These are the activations of a small neural network, seen along a few directions. Each row is one input.
In each table, some parts of the input vary, and every possible input appears once, in random order.
A made-up example of a description, with smaller parts first: one of 4 places along a line, together with either a single point or one of 11 places along a line or (one of 2 separate values, together with one of 8 places around a ring).
Shared parts are said once, and a part with two or three values counts as separate values.
(in the rows, 100 means zero)

Table:
x1: [130,  85,  88,  95,  92, 130, 146,  84,  76, 101, 106, 108,  78,  71,  82,
  64, 103]
x2: [ 89, 103, 127, 150, 106,  82,  90, 118,  89,  68,  86,  97, 115, 103, 119,
 129, 101]
x3: [139, 125, 125, 122,  98,  93,  55,  85, 101, 117,  96,  83,  87,  94, 100,
 102, 131]
x4: [123, 134, 114,  96,  89,  58,  28,  92, 132, 121,  63,  87, 118,  88,  80,
 117, 126]
x5: [115,  73, 106,  94,  90, 106,  82,  83, 132, 125, 121,  70,  75,  96,  94,
  79, 112]
x6: [109,  89,  84,  74,  74, 106, 134,  94,  95, 112, 104,  95,  88,  64,  70,
  70,  98]
x7: [ 96,  60,  82,  62,  90,  77,  77,  88, 143, 156, 109,  69,  96, 110,  95,
 105,  99]
x8: [ 55, 108,  88,  79, 107, 132, 122, 116, 101,  79, 114, 118, 101, 129, 107,
  92,  87]
x9: [ 72,  56, 108, 126,  94,  95, 115, 117, 125,  85, 114,  79, 113, 109, 115,
 104,  88]
x10: [113,  91,  82,  60,  90,  97, 139,  85,  87, 126, 105,  97,  89,  70,  86,
  83,  98]
x11: [119,  70, 102,  83, 106,  97,  82,  75, 125, 136, 119,  74,  78,  98, 107,
  96, 115]
x12: [136, 144,  97,  96,  87,  92, 109,  90,  67,  99,  82, 108,  91,  62,  73,
  91, 115]
x13: [ 56, 101,  81,  72, 122, 120, 116,  99,  92,  94, 111, 122, 104, 130, 126,
  98,  86]
x14: [ 41,  98,  57,  50, 110, 101, 113, 115, 123, 114, 104, 117, 117, 135, 110,
 113,  74]
x15: [ 93,  52, 110, 145, 108, 121, 127, 109, 103,  76, 115,  95,  97, 121, 127,
  97,  94]
x16: [ 95,  82,  62,  37,  80,  79, 133, 103, 111, 144, 100,  94, 108,  83,  68,
  89,  81]
x17: [128,  85,  92,  86,  97, 113, 138,  81,  71, 117, 108, 107,  81,  74,  96,
  80, 103]
x18: [130,  73, 107, 106, 111, 112,  89,  71, 106, 132, 121,  84,  69, 102, 118,
  86, 113]
x19: [ 93,  57, 111, 130, 115, 103, 119, 104,  95,  91, 118,  97, 100, 125, 136,
 109,  95]
x20: [ 76,  52, 103, 137,  89, 120, 119, 122, 126,  68, 120,  87, 108, 120, 106,
  93,  88]
x21: [133,  68, 107, 118, 105, 125,  94,  78, 113, 120, 121,  84,  70, 100, 104,
  70, 117]
x22: [ 69, 156, 102,  86, 118,  93,  71, 113,  84,  71,  77, 136, 125, 112,  99,
 113,  95]
x23: [126, 145,  93,  80,  87,  68,  96,  94,  74, 102,  64, 108, 115,  55,  63,
  91, 106]
x24: [ 74, 100,  87,  98, 126, 133, 122,  99,  76,  87, 114, 132,  91, 135, 129,
  94,  87]
x25: [125, 124, 123, 102,  97,  73,  39,  88, 111, 121,  73,  82, 104,  80,  85,
 105, 123]
x26: [ 78, 151, 105, 103, 113, 108,  89, 107,  75,  67,  93, 134, 103, 115, 102,
 107, 103]
x27: [ 73, 162,  99,  79, 108,  70,  61, 118,  97,  73,  65, 135, 136, 114,  93,
 117,  96]
x28: [ 74,  94,  90, 104, 118, 152, 123, 104,  84,  70, 115, 131,  93, 136, 119,
  82,  91]
x29: [ 83, 104, 126, 132, 103,  64,  77, 121,  99,  77,  72,  89, 131,  95, 115,
 138,  97]
x30: [158, 148, 103, 109,  98, 100, 109,  90,  62, 106,  90, 110,  81,  63,  81,
 108, 113]
x31: [117, 115, 127, 154, 111,  90,  99, 110,  78,  85, 101,  96,  97, 101, 123,
 148,  98]
x32: [ 81, 114, 117, 126,  94,  52,  65, 127, 110,  79,  61,  87, 147,  96, 107,
 143,  92]
x33: [123, 149,  93,  76,  74,  51,  79,  97,  88, 102,  58, 103, 127,  60,  57,
 101, 102]
x34: [ 62,  96,  90,  92, 101, 153, 121, 118, 103,  60, 116, 122,  98, 137,  97,
  79,  87]
x35: [118,  65, 108, 109,  85, 126,  90,  94, 133, 107, 127,  75,  76, 104,  91,
  64, 108]
x36: [ 60,  49,  87,  84,  96,  71, 114, 120, 140, 119, 107,  82, 133, 125, 119,
 126,  75]
x37: [151, 129, 120, 130, 106, 100,  65,  81,  91, 123, 100,  90,  73,  88,  99,
 117, 126]
x38: [102, 154, 108, 117, 125, 118,  89, 100,  66,  75, 100, 132,  89, 111, 108,
 124,  97]
x39: [111,  84,  85,  91,  74, 131, 147, 104,  96,  94, 109, 101,  84,  70,  62,
  58,  90]
x40: [ 75,  55, 102, 107, 109,  90, 116, 108, 119,  99, 119,  83, 117, 120, 133,
 119,  91]
Changing only one part turns x10 into x11. The same change can be made to x17. Which row results? -> x18
What is each input in this table made of? -> one of 4 separate values, together with either a single point or one of 4 places along a line or one of 5 places around a ring
Which other rows does x8 become when the place on the ring of 5 takes its other values? List them by row number. -> x13, x24, x28, x34
List by row number the other rows that have the choice among 4 separate values in common with x2. -> x9, x15, x19, x20, x29, x31, x32, x36, x40
Which other rows does x33 become when the choice among 4 separate values takes its other values? List them by row number. -> x4, x27, x32

Table:
x41: [120,  74, 118, 150, 107, 124, 125, 100,  70,  71, 115,  96,  89,  99, 122,
 107, 103]
x42: [ 99,  92,  99, 104,  85,  58, 124, 124,  95,  99,  85,  89, 134,  79,  96,
 123,  85]
x43: [171, 124, 126, 128,  69,  71,  96,  85,  77, 110,  73,  88,  97,  30,  53,
  93, 117]
x44: [161, 136, 131, 102,  77,  58,  28,  73, 119, 141,  77,  58,  91,  54,  67,
 106, 137]
x45: [ 60,  36,  67,  57,  88, 137, 141, 105, 121, 106, 127,  97,  92, 118,  97,
  61,  78]
x46: [ 71,  47,  75,  82, 102, 157, 138,  95, 121, 103, 146,  95,  72, 122, 102,
  51,  87]
x47: [ 54, 138, 104, 108, 117, 124,  92, 122,  93,  56,  96, 143, 115, 136, 113,
 106,  96]
x48: [115,  79, 132, 133, 122,  99,  58,  87, 118, 112, 124,  74,  77, 125, 144,
 125, 112]
x49: [113,  60,  80,  83, 110, 160, 141,  74,  94, 130, 148,  99,  47, 113, 108,
  68, 101]
x50: [169, 107,  80,  62,  66, 114, 109,  58,  90, 149,  96,  92,  63,  47,  41,
  46, 125]
x51: [ 71,  68, 117, 139, 116, 107,  64, 106, 143, 101, 117,  77, 100, 147, 130,
 109, 103]
x52: [119,  97, 127, 112, 108,  58,  44,  87, 120, 127,  93,  76,  96, 106, 122,
 122, 116]
x53: [ 58,  65, 111, 104, 101,  70,  69, 114, 144, 104,  99,  74, 130, 134, 118,
 121,  87]
x54: [136, 196,  95,  82,  92,  86,  64,  83,  61, 102,  58, 134, 104,  61,  60,
  93, 117]
x55: [101,  94,  94,  81,  96,  43,  57, 103, 134, 138,  79,  72, 131, 112, 109,
 143, 104]
x56: [ 89, 154, 108, 108, 130, 130,  97,  98,  59,  66, 105, 148,  94, 123, 118,
 114,  88]
x57: [ 72, 164,  78,  70, 106,  78,  97, 122,  84,  91,  69, 137, 129, 103,  89,
 132,  92]
x58: [ 92, 175, 102,  89, 122,  94,  87, 104,  64,  74,  75, 143, 105,  99, 103,
 118,  98]
x59: [ 42, 136,  93,  88, 110, 102, 103, 130,  93,  58,  82, 138, 132, 129, 100,
 119,  81]
x60: [127,  94, 114, 135, 100,  84, 122, 100,  78,  85,  85,  97, 109,  72, 107,
 105, 106]
x61: [ 69,  63, 100, 127,  88,  98, 132, 130, 101,  68,  95,  90, 132, 104, 106,
 102,  79]
x62: [ 84,  68, 117, 150, 101, 120, 128, 128, 104,  61, 110,  90, 104, 111, 122,
  99,  93]
x63: [114,  69,  75,  65,  97, 130, 141,  76, 102, 124, 127, 100,  61,  87,  94,
  59, 107]
x64: [ 93,  66,  59,  41,  91,  98, 142,  96, 115, 126, 117,  95,  96,  89,  80,
  78,  85]
What is each input in this table made of? -> one of 4 separate values, together with either a single point or one of 5 places around a ring
Changing only the choice among 4 separate values turns x60 into x58. The same change can be made to x41. Which row results? -> x56
Which other rows does x49 become when the place on the ring of 5 takes its other values? List them by row number. -> x45, x46, x63, x64
Which other rows does x44 become when the choice among 4 separate values takes its other values? List them by row number. -> x43, x50, x54
List by row number the other rows that have the choice among 4 separate values in common with x52. -> x44, x48, x51, x53, x55

Table:
x65: [114, 139, 106,  94,  94,  60,  74, 102,  94, 102,  70, 103, 120,  79,  83,
 119, 106]
x66: [ 56,  29,  92, 109, 109, 132, 134, 115, 130,  86, 140,  93, 101, 147, 134,
  93,  83]
x67: [158, 134, 103,  91,  88,  91,  88,  76,  82, 124,  89, 102,  80,  62,  67,
  89, 114]
x68: [ 77,  59,  72,  80,  99, 148, 156, 101, 100,  97, 129, 110,  82, 115, 102,
  65,  85]
x69: [138, 146,  98,  87,  90,  82,  86,  90,  80, 111,  72, 111, 100,  67,  68,
  99, 110]
x70: [ 67,  37,  91, 103, 106, 134, 134, 106, 119, 100, 137,  87,  89, 131, 127,
  87,  86]
x71: [ 73,  44,  89,  93, 105, 132, 140,  97, 109,  98, 138,  97,  86, 121, 118,
  73,  83]
x72: [ 61, 140, 111, 119, 121,  80,  64, 125,  96,  65,  73, 121, 138, 130, 122,
 141,  93]
x73: [ 72, 159, 112, 119, 121,  86,  74, 119,  75,  64,  72, 129, 126, 115, 115,
 137,  94]
x74: [159, 106, 113, 105,  80,  84,  76,  80, 107, 130,  90,  72,  81,  60,  75,
  91, 131]
x75: [126, 106, 112,  99,  88,  71,  75,  90, 108, 122,  89,  75,  98,  73,  89,
 106, 116]
What is each input in this table made of? -> either one of 2 separate values or one of 4 places along a line or one of 5 places around a ring
